A small network was shown many inputs. Here are its activations along a few directions, one row for each input.
Each table varies a few parts of the input and shows all the possible inputs, shuffled.
Descriptions start from the smaller parts, as in this example, which fits no table here: one of 5 places around a ring, together with either a single point or (one of 2 separate values, together with one of 4 places along a line) or one of 11 places around a ring.
Shared parts are said once, and a part with two or three values counts as separate values.

Other details of the inputs vary at random and push rows far along two fixed directions, the same in every table; ignore that.
These rows show it; all are for the same input, with only those details redrawn:
-21  204  106  -19  -126  -55  -42  21  11  144  163  -28  82  -55  -98  10
-21  205  107  -19  -126  -56  -43  21  11  144  164  -28  83  -55  -98  10
-21  205  107  -19  -126  -56  -42  21  11  144  164  -28  83  -55  -98  10
22  -12  -56  -91  -5  12  -61  11  -159  -31  -185  42  -88  -63  5  51
-302  -745  -130  -86  274  961  358  -328  -39  950  184  -331  -246  -520  -471  -521

Table:
R1: 4  -151  -24  -14  62  -125  29  17  -31  -87  -216  -28  -79  107  -21  -56
R2: 68  -80  -197  0  -20  -83  44  48  -88  -81  -121  71  -114  -109  -18  36
R3: 47  220  133  31  -78  2  -93  -54  61  72  205  -39  59  -78  -54  -8
R4: 31  -94  -129  -58  -47  -94  3  -17  -111  -58  -117  93  -139  -99  3  51
R5: -28  -167  23  -112  58  -38  -27  39  -14  -29  -221  28  18  89  128  -9
R6: -45  -162  7  -103  119  -14  -55  64  -54  -50  -174  57  46  70  84  40
R7: -30  112  177  219  -7  -115  134  -58  146  -13  154  -88  68  51  -34  -74
R8: 136  -66  -167  50  26  -25  -6  -28  -38  -151  -80  60  -136  -132  26  19
R9: -32  -163  -14  -71  78  -76  -45  26  2  -45  -241  -29  17  86  63  -9
R10: -1  -142  -21  -75  72  -100  15  63  -7  -81  -226  -28  -42  77  19  -68
R11: -95  97  147  165  -57  -174  178  17  97  57  113  -75  95  71  -79  -54
R12: -17  10  -156  31  16  31  32  58  -35  -34  -191  52  -166  23  7  104
R13: 69  -137  4  39  112  -67  -17  -57  19  -158  -176  -41  -105  85  25  -76
R14: -23  15  -65  -114  -3  78  -29  36  -94  -79  -196  5  -102  -24  -14  100
R15: 99  -81  -101  -7  0  -34  -46  -93  -62  -128  -76  82  -162  -122  47  33
R16: 64  -127  6  -24  122  -42  -32  -10  44  -153  -184  -42  -67  54  66  -88
R17: 39  210  -5  178  -107  -9  39  -25  197  42  202  23  17  -31  -63  1
R18: 5  -84  -76  -90  -29  -49  -45  -27  -137  -72  -143  60  -88  -106  -25  85
R19: -95  -126  -136  11  0  82  10  95  -184  -134  -62  113  24  121  114  -20
R20: 58  171  -26  153  -84  -54  28  -9  181  33  242  40  44  -80  -79  -11
R21: -67  52  158  -51  -14  -33  31  112  66  117  212  11  198  78  37  17
R22: -61  77  142  83  -59  -184  136  20  124  60  137  -54  57  105  -110  -87
R23: -5  54  204  7  -7  -43  -56  -25  198  69  156  -53  156  72  76  -72
R24: -28  197  -32  126  -155  -66  88  52  149  112  161  35  42  -9  -108  18
R25: 41  -137  26  -70  150  84  -37  30  -48  -126  -82  68  12  48  185  35
R26: 71  -160  -36  11  49  163  -23  45  -120  -184  -34  76  35  94  135  51
R27: 57  231  3  -38  18  -31  18  -190  69  89  213  -82  200  92  32  -2
R28: 31  0  -181  -160  88  -15  52  -125  -146  -5  -170  -3  57  105  86  54
R29: 50  23  -129  84  64  88  -18  -20  13  -104  -150  39  -191  2  51  86
R30: 46  -169  -31  -24  109  104  -71  38  -97  -138  -36  60  25  78  168  56
R31: 46  -116  14  67  107  -61  73  -64  9  -182  -161  2  -135  77  35  -67
R32: 44  29  -40  -64  46  135  -80  -41  -45  -150  -155  -6  -127  -47  30  81
R33: -9  57  167  48  13  -82  -74  -39  215  52  135  -111  155  69  11  -69
R34: -28  -111  -111  62  48  139  -38  20  -137  -205  -18  101  1  98  159  -43
R35: 4  -174  -61  -40  0  106  28  118  -167  -112  -77  87  58  118  90  75
R36: -21  205  107  -19  -126  -56  -43  21  11  144  164  -28  83  -55  -98  10
R37: 74  -69  -48  -41  18  10  -95  -102  -87  -144  -102  49  -111  -130  17  67
R38: -63  22  101  -5  -56  -14  -2  119  19  107  259  3  212  108  20  37
R39: -34  13  -122  -32  -3  51  4  75  -62  -57  -187  -34  -153  -10  45  100
R40: -9  250  69  92  -78  35  -30  10  158  45  206  -115  -5  -23  -13  41
R41: -9  159  -55  102  -132  -113  77  67  133  104  202  53  68  -57  -123  7
R42: -21  57  186  15  54  -19  -84  0  158  48  202  -24  184  52  32  -24
Describe the family of inputs behind these rows.
> one of 2 separate values, together with either a single point or one of 9 places around a ring or one of 11 places along a line
The inputs of R11 and R7 match in every part but the choice among 2 separate values. If R41 is changed in the same way as R11 into R7, which row does it become?
> R20
Change only the choice among 2 separate values in R24. List by row number the other rows that result.
> R17
A walk changes only the place on the line of 11. It starts at R19 and steps to R35. List the rest of the walk in order.
> R38, R21, R6, R5, R9, R10, R1, R22, R11
Change only the choice among 2 separate values in R13. List by row number the other rows that result.
> R1

Table:
R43: 63  57  14  55  41  -6  -28  -79  134  -60  65  -43  -6  -1  66  -23
R44: 114  53  22  66  15  19  -41  -75  57  -74  100  9  15  -36  22  -24
R45: -6  25  92  -92  61  -34  -91  -27  46  17  34  -51  102  64  83  -8
R46: -33  144  -44  -102  -49  145  -45  47  -107  65  86  45  97  80  74  121
R47: 32  43  42  98  42  7  18  -51  162  -68  25  -30  3  62  21  -6
R48: -2  82  34  -5  -95  -89  -45  77  -5  41  11  50  -44  -122  -81  23
R49: 9  96  53  -29  -86  -80  -67  -34  -30  5  28  2  -47  -136  -78  39
R50: -18  52  -20  11  -75  -158  87  36  -8  63  -11  26  -7  -22  -78  30
R51: 73  112  37  -49  -29  -78  -61  -67  -1  28  -4  -20  -15  -93  -69  -2
R52: -29  -58  34  -50  -64  -41  -29  115  -37  4  79  29  118  54  7  12
R53: -48  77  -6  39  -71  -153  68  5  22  54  -56  -22  -7  49  -73  -43
R54: 15  190  -143  83  -51  143  -12  0  -46  -20  120  36  20  6  51  117
R55: -35  17  124  -38  54  -25  -46  2  69  8  -11  -50  126  123  40  8
R56: -8  42  -34  -13  -118  -120  10  71  -13  32  16  20  -28  -58  -115  23
R57: -81  -13  56  0  0  -72  37  56  -3  13  9  -11  143  145  35  -50
R58: -9  -19  117  -70  -33  3  -107  2  -59  -11  90  23  77  -10  42  27
R59: 50  11  102  -90  27  0  -99  -27  -25  5  64  4  119  30  42  -11
R60: 11  2  -39  122  -17  -70  99  28  53  -53  100  64  21  40  13  10
R61: -204  -629  -98  95  218  775  289  -205  85  653  285  -195  -204  -422  -323  -436
R62: -43  -41  47  -28  -16  -80  54  83  -29  24  51  37  145  82  40  23
R63: 62  -199  -434  -206  132  228  -29  -14  -408  -245  -661  145  -349  -86  137  196
R64: 3  103  60  1  -15  -99  -12  -46  98  48  -81  -72  -23  15  -68  15
R65: 12  47  39  114  32  -21  79  4  113  -82  45  -46  -21  91  23  -34
R66: 28  118  30  -55  -6  -108  -51  -71  74  47  -35  -78  -35  -51  -25  0
R67: 53  31  36  91  -40  19  -51  -46  24  -93  128  27  -24  -75  17  16
R68: -15  105  58  18  -27  -123  53  11  47  36  -64  -91  -46  42  -66  -13
R69: -21  -28  101  -47  -51  -7  -82  116  -30  16  68  64  94  -2  47  15
R70: 25  -12  -51  106  -61  -30  19  59  42  -71  130  52  -4  8  -26  -1
R71: 50  -425  -351  -5  238  105  63  -32  -244  -380  -618  152  -326  74  201  -2
R72: -49  17  120  -21  44  -47  19  60  17  -3  6  -74  105  147  41  -21
Describe the family of inputs behind these rows.
> one of 3 separate values, together with either a single point or one of 9 places around a ring
The inputs of R62 and R50 match in every part but the choice among 3 separate values. If R45 is changed in the same way as R62 into R50, which row does it become?
> R66
Change only the choice among 3 separate values in R56. List by row number the other rows that result.
> R52, R70
Change only the choice among 3 separate values in R44. List by row number the other rows that result.
> R51, R59

Table:
R73: -24  13  -38  -14  -12  -3  28  11  -26  11  -66  -14  -51  -3  -12  36
R74: 10  -34  -17  30  52  45  11  0  -9  -47  0  12  14  51  70  -3
R75: 38  -30  -24  77  14  20  15  -20  17  -77  1  23  -63  -35  18  -2
R76: 0  30  -8  -42  7  40  -22  -10  -72  9  -56  1  -12  -12  0  22
R77: -16  -52  12  -2  48  4  4  -4  16  -25  -55  -14  21  77  44  -29
R78: 9  -66  15  8  42  50  -19  37  -16  -55  13  18  24  43  72  6
R79: -18  -86  43  -25  41  13  -24  31  8  -30  -42  -8  31  68  45  -22
R80: 0  -83  46  -77  26  -52  -5  3  -54  2  -39  8  31  10  15  -18
R81: 4  13  -54  -33  -13  40  -31  -23  -69  -10  -12  28  -9  -14  17  10
R82: -14  -52  14  -25  39  -30  10  -16  -8  -6  -73  -16  35  45  24  -30
R83: -32  -12  32  -69  2  33  -37  42  -69  11  -53  -4  -6  -9  5  35
R84: 24  -10  -89  30  -25  -10  12  20  -18  -21  -16  47  -57  -65  -27  15
R85: 20  -29  -10  26  44  51  -1  -48  -25  -66  17  34  12  14  62  15
R86: -105  68  148  20  -14  226  83  -146  251  505  470  -200  146  -158  -217  -184
R87: -1  -39  -16  17  51  41  18  5  9  -47  -21  4  17  62  63  -22
R88: -4  -3  25  -64  0  47  -53  26  -79  2  -43  6  -3  -22  0  31
R89: 38  -9  9  -89  42  39  -92  -24  7  7  -36  -2  2  -46  44  39
R90: 38  -27  -16  70  17  22  6  -46  9  -80  6  33  -65  -51  10  7
R91: 12  -48  6  4  10  -90  18  -15  7  -10  -74  -9  -47  -26  -33  -33
R92: 3  -46  13  -54  30  -64  24  -30  -46  5  -50  3  23  20  16  -25
R93: -17  36  -18  -29  -4  6  12  -2  -43  5  -74  -25  -54  -16  -28  31
R94: 4  -16  -82  -13  2  26  7  15  -50  -4  -6  44  16  -2  23  21
R95: 16  -32  -20  63  23  5  21  10  43  -64  -32  6  -59  0  13  -28
R96: -3  -71  15  -5  42  48  -11  41  2  -53  -7  10  27  54  64  -15
R97: 9  -6  9  -60  -15  56  -63  14  -80  -2  -25  15  -4  -24  10  27
R98: -8  -40  -4  7  42  -31  18  -17  25  -20  -72  -31  -19  50  0  -25
R99: 23  -22  -35  49  40  28  29  -9  10  -58  -8  -3  -27  34  36  1
R100: 23  0  -82  22  -41  -7  -13  -2  -30  -25  -14  37  -67  -74  -25  3
R101: -6  -53  -28  -36  -8  32  -6  61  -46  8  -15  55  21  5  19  42
R102: 11  -4  -79  4  -12  6  41  18  -20  2  -34  37  -27  -2  -15  37
R103: 16  -13  -66  28  -28  -10  29  32  -5  -2  -38  53  -61  -49  -32  26
R104: 1  -44  8  44  21  -33  8  1  51  -42  -65  -13  -54  16  -5  -35
R105: 1  -47  -48  -35  -8  30  -23  51  -57  -10  8  49  26  -11  24  30
R106: 55  38  -42  -49  36  12  -43  -68  36  2  -59  -25  -49  -51  11  36
R107: -19  7  -25  11  -28  -21  16  26  -11  5  -71  2  -85  -49  -28  27
R108: 8  -42  -6  -22  26  -73  32  -28  -9  -4  -71  -27  -13  19  -17  -22
R109: -7  -87  47  -64  30  -48  -17  15  -35  1  -49  -5  39  27  17  -17
R110: -12  -40  3  6  52  25  4  3  14  -37  -41  -5  14  73  52  -30
R111: -30  -10  -40  -23  3  17  27  24  -40  18  -48  30  7  21  21  33
R112: 5  -36  -2  52  25  -10  8  8  48  -53  -52  -4  -63  11  2  -36
R113: -30  22  -1  -46  9  25  -7  6  -61  17  -66  -10  -15  0  5  26
R114: -2  -39  -3  -6  27  -48  28  -24  12  -16  -81  -32  -5  28  -10  -26
R115: -3  -19  -60  -15  0  25  23  26  -39  13  -28  51  12  15  19  33
R116: -11  29  -5  -4  -20  -11  -1  12  -28  0  -78  -9  -88  -62  -44  21
R117: -5  -57  12  -41  38  -53  14  -21  -28  7  -63  -12  27  34  16  -27
R118: -11  -4  -45  20  -24  -18  33  30  -6  2  -59  31  -68  -43  -30  26
R119: 63  850  387  174  -438  -535  -155  145  315  1  629  -2  385  128  -87  151
R120: 13  45  -26  -24  -6  23  -3  -19  -52  -2  -63  -15  -50  -29  -33  26
R121: -182  52  156  56  -67  204  152  -65  195  514  469  -191  150  -107  -238  -180
R122: 18  -3  -101  5  -10  8  25  6  -32  -16  -12  31  -23  -19  -10  25
R123: -4  -39  -6  17  36  -14  22  -12  35  -35  -63  -31  -20  60  10  -25
R124: -14  -74  34  -16  44  34  -25  38  6  -42  -26  1  24  64  52  -23
R125: 0  -38  -42  -43  -23  32  -49  29  -69  -14  10  38  15  -20  24  18
R126: 17  24  -74  -15  -24  25  -12  -33  -52  -21  -19  14  -48  -32  -16  14
R127: -164  -1  188  75  -12  175  141  -93  242  477  459  -205  182  -54  -225  -241
R128: 157  679  291  35  -304  -760  -288  266  102  -485  97  166  358  363  233  327
R129: -129  -23  193  91  -25  260  115  -102  205  427  553  -155  176  -122  -200  -196
R130: 17  6  -96  -3  -24  11  0  -16  -45  -19  -12  20  -34  -28  -9  13
R131: 1  -27  -14  26  40  7  21  -6  33  -47  -48  -21  -27  56  18  -26
R132: 20  -43  6  -9  4  -97  30  -26  -12  -10  -63  4  -53  -43  -35  -32
R133: 12  -26  -34  36  39  23  35  -4  28  -57  -29  -12  -24  45  29  -18
R134: 33  -26  -39  51  31  40  30  -34  1  -69  3  5  -28  10  34  7
R135: -40  -34  13  -54  -8  22  -19  56  -52  17  -44  6  -1  4  22  41
R136: -3  -46  10  33  26  -49  3  -4  40  -28  -75  -13  -53  6  -16  -35
R137: 19  39  -13  1  -23  4  -17  -5  -37  -8  -67  2  -83  -74  -49  17
R138: 27  42  -43  -20  -21  31  -14  -30  -53  -7  -45  -5  -51  -31  -22  24
R139: 2  -46  9  20  13  -65  15  -11  27  -23  -86  -14  -40  -16  -26  -37
R140: 23  17  -60  10  -40  8  -25  -19  -37  -26  -22  30  -81  -79  -32  4
R141: 16  -32  -5  -34  18  -83  42  -38  -27  -7  -58  -13  -17  4  -18  -21
R142: -17  4  -57  -5  -9  -1  45  16  -21  6  -55  15  -33  4  -13  37
R143: 13  28  -25  -38  -8  48  -33  -21  -73  3  -39  10  -13  -14  11  19
R144: -32  -44  -8  -45  -5  25  -2  60  -47  12  -34  35  17  11  22  42
R145: 29  -27  -22  75  24  9  15  5  25  -66  -13  15  -63  -10  21  -8
R146: 63  33  -27  -24  19  -7  -58  -54  51  -6  -64  -7  -82  -96  -3  28
R147: 21  -34  -18  32  41  51  9  -23  -17  -62  11  22  14  30  69  6
R148: 33  -18  -30  44  32  37  19  -59  -6  -75  10  17  -29  -4  28  18
R149: 17  -73  11  10  35  63  -18  11  -25  -64  24  26  21  18  69  11
R150: 3  -8  -77  -21  -13  28  -18  -7  -63  -8  -5  34  5  -11  24  9
R151: -23  -86  46  -35  47  -5  -29  26  -2  -15  -50  -8  33  58  34  -21
R152: 0  -20  -21  -55  -21  46  -61  12  -76  -15  3  32  -1  -24  16  19
Describe the family of inputs behind these rows.
> one of 4 places along a line, together with either a single point or one of 9 places around a ring or one of 10 places along a line
The inputs of R121 and R73 match in every part but the place on the line of 4. If R111 is changed in the same way as R121 into R73, which row does it become?
> R142
The inputs of R109 and R108 match in every part but the place on the line of 4. If R105 is changed in the same way as R109 into R108, which row does it become?
> R122
Change only the place on the ring of 9 in R140. List by row number the other rows that result.
> R84, R100, R103, R107, R116, R118, R119, R137
